A small network was shown many inputs. Here are its activations along a few directions, one row for each input.
In each table, some parts of the input vary, and every possible input appears once, in random order.
Descriptions start from the smaller parts, as in this example, which fits no table here: one of 3 separate values, together with either a single point or one of 11 places around a ring or (one of 6 places along a line, together with one of 8 places around a ring).
Shared parts are said once, and a part with two or three values counts as separate values.
In the rows, 128 means zero.

Other details of the inputs shift rows strongly along two fixed directions, in all tables alike. That doesn't count.

Table:
r1: [125 129 130  97 142 121 152 140 126 108 122 124 146]
r2: [145 128 115 106 144 129 147 152 121 140 143 143 147]
r3: [127 129 129  99 137 117 153 143 125 107 117 129 146]
r4: [142 120 106  94 145 118 149 139 132 123 145 126 132]
r5: [122 118 143 230  94 100  49  31 115 166 147  95  89]
r6: [122 139 136 110 139 136 147 153 114 127 124 140 167]
r7: [138 114 110  97 138 129 148 147 122 129 149 127 138]
r8: [130 127 100 105 133 103 148 160 126 120 129 148 125]
r9: [145 146 148 153 106 238  93 134 198 143 109 131  38]
r10: [ 92 133 160 241  85  87  49  46 113 147 111 113  97]
r11: [136 136 164 116  97 202  53 113 156 141  67 146  94]
r12: [117 119 135 101 138 136 148 145 117 116 132 121 157]
r13: [120 122 132  99 141 133 148 143 120 114 128 117 155]
r14: [145 124 105  94 143 113 152 141 131 121 140 130 127]
r15: [115 118 122 226 139  46 140  77  76 157 204  97 167]
r16: [114 130 124 106 131 112 151 154 123 107 111 138 146]
r17: [122 126 136 107 140 139 146 148 118 119 131 126 164]
r18: [142 135 112 108 139 128 147 154 118 140 142 146 149]
r19: [142 124 100 100 135 108 154 146 127 119 130 142 126]
r20: [158 127 130 105  90 175  57 105 169 134  77 145  54]
r21: [114 148 147 147 153 180 187 171 154 117 149 115 131]
r22: [134 125  99 103 132 105 151 155 127 120 129 145 127]
r23: [133 128 155 103  97 191  55 101 167 124  67 130  80]
r24: [ 93 126 134 226 135  28 150  72  76 131 169  99 168]
Each input here is: one of 2 separate values, together with either a single point or one of 11 places along a line.
The inputs of r17 and r15 match in every part but the choice among 2 separate values. If r23 is changed in the same way as r17 into r15, which row does it become? -> r4
Change only the choice among 2 separate values in r14. List by row number the other rows that result. -> r1

Table:
r25: [143 121 105 105 128 117 128 137 120 137 140 138 134]
r26: [128 130 134 125 135 132 143 148 128 123 127 136 142]
r27: [114 132 136 120 140 143 142 146 131 124 136 121 143]
r28: [127 138 128 123 144 137 146 142 138 126 135 127 134]
r29: [142 125 137 149  90 172  56 104 160 146  93 142  62]
r30: [108 126 141 243 121  44 103  49  72 161 176  98 162]
r31: [116 134 156 145  83 175  58 100 152 130  73 132  78]
r32: [129 135 122 120 143 134 146 145 137 129 140 127 125]
r33: [125 135 118 120 130 118 150 144 128 117 124 135 123]
r34: [120 137 130 123 129 123 148 145 127 112 117 132 138]
r35: [ 91 114 145 235 120  37 103  44  76 145 163  86 154]
r36: [118 125 135 122 134 136 140 149 123 125 127 133 145]
r37: [128 129 109 121 127 117 148 146 131 117 129 135 120]
r38: [131 131 128 124 138 130 145 145 130 127 127 139 136]
r39: [144 129 148 144  96 187  65  92 161 145  99 125  64]
r40: [140 127 114 105 131 118 130 134 117 137 135 138 138]
r41: [133 129 136 121 138 147 150 138 131 122 139 120 141]
r42: [133 128 122 122 136 127 145 147 129 129 132 139 127]
r43: [132 129 113 121 140 133 144 148 139 129 145 126 122]
r44: [127 123 126 106 131 128 126 136 109 132 128 132 156]
r45: [132 120 116 101 133 104 135 129 124 118 125 130 129]
r46: [138 130 120 108 133 122 131 132 117 135 129 139 147]
r47: [130 123 122 104 135 107 136 126 125 116 119 130 138]
r48: [141 121 115 120 136 140 150 140 135 128 148 121 123]
r49: [123 137 134 122 142 139 144 146 135 122 135 124 140]
r50: [127 122 128 105 133 109 133 130 121 113 117 126 144]
r51: [129 126 161 144  93 198  60  92 155 140  95 120  82]
r52: [136 130 130 121 140 144 153 135 133 126 139 122 135]
r53: [123 138 124 122 131 121 151 141 130 115 118 135 132]
r54: [134 115 107 101 130 102 133 131 127 117 131 130 126]
What is each input in this table made of? -> one of 5 places along a line, together with either one of 2 separate values or one of 4 places along a line
The inputs of r45 and r50 match in every part but the place on the line of 5. If r40 is changed in the same way as r45 into r50, which row does it become? -> r30
List by row number the other rows that have the place on the line of 5 in common with r36. -> r27, r31, r35, r44, r51
Start at r37 and move only the place on the line of 4, one step at a time. The first step leads to r29. Which rows follow, in order? -> r43, r48

Table:
r55: [133 123 138 148 111 152  91 103 135 143 125 122 104]
r56: [135 123 111  90 136 118 138 148 128 120 125 138 134]
r57: [130 127 144 137 113 141  81  96 130 141 113 124 117]
r58: [125 135 140 157 111 139 104 106 147 127 109 126  92]
r59: [139 125 125 148 108 137  94 103 140 141 123 128  90]
r60: [122 135 147 159 110 156  96 112 137 140 116 127 109]
r61: [114 124 114 184 163  59 196 122  83 137 209  99 184]
r62: [135 129 109  99 138 127 148 154 136 121 132 136 124]
r63: [121 127 140 142 106 125  90 101 135 124  99 127 103]
r64: [123 128 141 137 105 123  87  95 130 125  96 128 109]
r65: [127 127 143 143 113 144  84 102 134 140 117 123 112]
r66: [124 131 119 105 134 128 155 153 137 109 120 133 126]
r67: [138 124 112  83 137 116 136 144 124 121 121 139 140]
r68: [123 130 149 149 109 146  86 106 129 139 108 129 119]
r69: [141 120 107  94 134 126 146 150 129 123 133 137 127]
r70: [123 126 120  99 133 123 151 152 132 108 117 134 131]
r71: [123 128 135  93 138 135 146 145 125 111 115 128 153]
r72: [134 124 110  94 136 123 143 153 132 121 129 137 128]
r73: [139 120 126 138 106 128  84  98 132 139 115 130 100]
r74: [101 125 129 227 127  41 132  78  82 146 173 106 153]
r75: [141 122 122  88 138 138 140 142 122 126 131 131 149]
r76: [135 135 125 110 147 151 154 156 141 126 140 129 133]
r77: [131 132 115 104 133 130 150 158 132 119 124 142 131]
r78: [114 129 107 184 165  40 196 123  90 133 201 107 173]
r79: [101 124 135 226 136  59 133  76  87 151 187  93 156]
r80: [127 128 136 143 104 127  84 105 129 135 103 136 108]
r81: [131 131 123 106 142 147 149 155 136 125 138 129 134]
r82: [139 121 121  94 139 141 144 148 126 125 135 130 144]
r83: [120 133 132 110 139 147 158 156 137 112 126 125 137]
r84: [125 131 150 143 109 143  83 100 125 140 105 130 124]
r85: [126 138 150 164 115 160 101 112 141 142 118 127 107]
r86: [146 128 110 105 139 135 155 151 139 126 139 136 120]
r87: [119 128 133 105 138 142 154 154 132 111 123 126 141]
r88: [129 129 137 138 104 124  81  99 125 136 100 137 113]
r89: [142 131 123 110 144 154 156 153 138 129 145 129 131]
r90: [134 135 119 110 137 135 153 158 136 122 125 143 129]
r91: [124 136 135 116 143 152 162 155 141 114 128 126 135]
r92: [121 127 134  99 138 138 149 150 129 110 118 127 147]
r93: [121 131 147 154 109 151  91 110 132 140 113 128 113]
r94: [145 120 109  84 134 118 138 140 121 123 126 138 138]
The inputs of r71 and r91 match in every part but one. If r57 is changed in the same way as r71 into r91, which row does it become? -> r76
The inputs of r61 and r82 match in every part but one. If r59 is changed in the same way as r61 into r82, which row does it become? -> r73
What is each input in this table made of? -> one of 2 separate values, together with one of 4 places along a line, together with one of 5 places along a line
Change only the choice among 2 separate values in r80. List by row number the other rows that result. -> r68
Change only the choice among 2 separate values in r69. List by row number the other rows that result. -> r55
Change only the place on the line of 4 in r81. List by row number the other rows that result. -> r60, r61, r83
Start at r78 and move only the place on the line of 5, one step at a time. The first step leads to r62. Which rows follow, in order? -> r72, r56, r67
